These are the activations of a small neural network, seen along a few directions. Each row is one input.
In each table, some parts of the input vary, and every possible input appears once, in random order.
Descriptions start from the smaller parts, as in this example, which fits no table here: one of 8 places around a ring, together with either a single point or one of 9 places along a line or (one of 3 separate values, together with one of 4 places along a line).
Shared parts are said once, and a part with two or three values counts as separate values.

Other details of the inputs shift rows strongly along two fixed directions, in all tables alike. That doesn't count.

A family of inputs:
x1: [ 34.0 -29.4  58.6  58.4  20.6  30.5  -7.4   9.8 -23.5 -40.4  50.8]
x2: [ 14.3 -15.5 -10.3  51.6 -28.9 -30.8  34.7   0.7  25.2  -9.4 -10.3]
x3: [ 11.0  18.1  46.9  64.6  -6.3  46.3 -29.7  -3.0 -45.8  -8.8  57.5]
x4: [-24.3  -0.6  20.7 -30.1   7.1 -16.0  18.1 -28.0  16.6  10.1 -26.4]
x5: [-20.0   8.4  29.3 -59.4  37.8  23.6 -46.4  -1.4   3.8   9.4 -11.7]
x6: [-39.8  29.9  40.9 -50.8  34.8  17.1 -28.3 -10.6  18.9  14.5 -31.4]
x7: [-42.7  -3.5  38.9 -57.5  53.4   9.9  -0.2 -17.7  -0.2  12.5 -23.4]
x8: [-31.9  -0.2 -25.3  -1.1  12.7  -4.2  17.4 -20.4 -12.6  12.0  -5.0]
x9: [-13.9  18.3  -1.9 -17.9  38.0  20.8 -11.7  15.3  21.7   2.1 -38.4]
x10: [ -9.1  19.1  22.6 -52.0  71.6 -32.0  -1.5  14.2 -30.4   5.7  -2.3]
x11: [-32.3  34.0 -15.3   0.3 -10.3   3.3 -10.1  -9.9  -0.8   2.0 -21.2]
x12: [  0.8   2.9 -11.0  13.0 -25.0  26.0 -17.1  13.5 -22.7  -9.4  35.1]
x13: [ 37.5 -13.9 -77.1  14.3 -51.2 -34.5  10.1  20.1  35.7   8.1 -44.8]
x14: [ 67.0  19.6 -19.4  24.4 -49.1 -51.6  13.3  32.6 -27.3  24.5  12.4]
x15: [-58.7   4.6  18.1  -0.7  36.7   5.9  -5.3 -17.3 -13.3   0.3  -0.6]
x16: [ 36.5 -23.3  77.9  31.4   0.1  22.9 -13.2 -16.8 -32.2 -23.0  59.1]
x17: [ 22.9 -30.4 -34.0 -12.2 -57.5 -40.1  34.1  -7.6  22.4   6.0   8.3]
x18: [-32.5  -6.5 -33.6 -32.8  20.9   3.7   9.9 -12.5  -8.7 -11.2   3.5]
x19: [ -7.9 -20.6 -63.4   2.1 -32.5 -25.2  30.5 -10.4 -10.0  10.3  -6.2]
x20: [ 25.2   7.1 -33.7  35.7 -50.9 -15.5  25.9  10.8  30.7   3.3 -42.2]
x21: [ 32.3 -25.8  56.5  46.9  17.6  32.7   0.0  15.6 -15.5 -54.8  61.4]
x22: [  7.7  13.5   9.4  -7.9 -12.1  -1.6 -14.5  -8.3  13.7  24.7  -5.9]
x23: [ -2.0  -8.0 -12.9   7.7  31.7  -4.9  20.7  -4.2  21.5  -0.7 -16.5]
x24: [ 52.8 -11.6 -15.8  50.2 -45.3   5.3  -0.3  31.5  16.9 -20.1  29.3]
x25: [-22.8  11.3 -29.9 -24.8   6.1  17.7 -22.8  -0.1 -17.2   5.6 -19.0]
x26: [ -4.0   2.5 -36.3 -53.5 -20.1  -9.1  -6.1   3.9  33.1  26.5 -12.0]
Each input here is: one of 2 separate values, together with either a single point or (one of 3 separate values, together with one of 4 places along a line).
The inputs of x15 and x11 match in every part but the choice among 2 separate values. If x17 is changed in the same way as x15 into x11, which row does it become? -> x26
Which other rows does x18 become when the place on the line of 4 takes its other values? List them by row number. -> x8, x15, x19
Which other rows does x11 become when the place on the line of 4 takes its other values? List them by row number. -> x3, x12, x25
Which other rows does x8 become when the choice among 3 separate values takes its other values? List them by row number. -> x7, x23

A family of inputs:
x27: [  6.6 -10.5 -52.1   0.5 -17.6 -35.7  22.6  -7.6  31.7   6.9 -33.1]
x28: [-15.4   4.7 -30.9 -53.3  18.0 -27.5   8.6  -7.0  19.3  16.8 -46.8]
x29: [-19.2  -0.9  65.9 -14.3  45.7  32.0 -23.8   2.8 -30.7  -8.9  20.4]
x30: [ -8.8  -4.0 -15.3   8.4   0.0   3.7  10.6  -9.9  -2.6  -5.4   3.8]
x31: [ 43.7  -7.6  21.1  36.8 -33.3 -15.2  14.1   5.9  -1.6  -3.2  29.2]
x32: [ 19.7  -2.6  29.3  36.0 -12.3   8.9  -4.8  -5.5 -32.1  -4.9  49.3]
x33: [-21.9  16.7 -64.2 -51.6   7.5  -5.9  -7.0  15.9  23.7  22.2 -55.3]
x34: [ 58.4  -0.8 -18.3  47.2 -83.5 -14.4   5.9   3.0  11.3   3.5  25.4]
x35: [ -1.0 -11.8  31.7  26.6  16.6  21.8  -4.3   0.5 -12.2 -13.6  24.3]
x36: [-40.6   0.1  37.2 -15.8  55.4  34.5 -19.1  -1.5 -15.2 -19.4   7.5]
x37: [-31.7   7.2  49.0 -27.3  46.6  24.5 -23.5   0.8 -27.6 -11.4  16.5]
x38: [ 33.1  10.9 -14.9  44.4 -66.4  -6.4   2.3   2.4  -2.5   9.5   8.2]
x39: [-22.9  -1.4 -38.4 -37.6  23.2 -20.2  18.3   0.3  38.6   8.0 -49.4]
What do these inputs look like to the network? -> either one of 3 separate values or (one of 2 separate values, together with one of 5 places along a line)
Which other rows does x32 become when the place on the line of 5 takes its other values? List them by row number. -> x28, x29, x31, x37
Which other rows does x32 become when the choice among 2 separate values takes its other values? List them by row number. -> x30
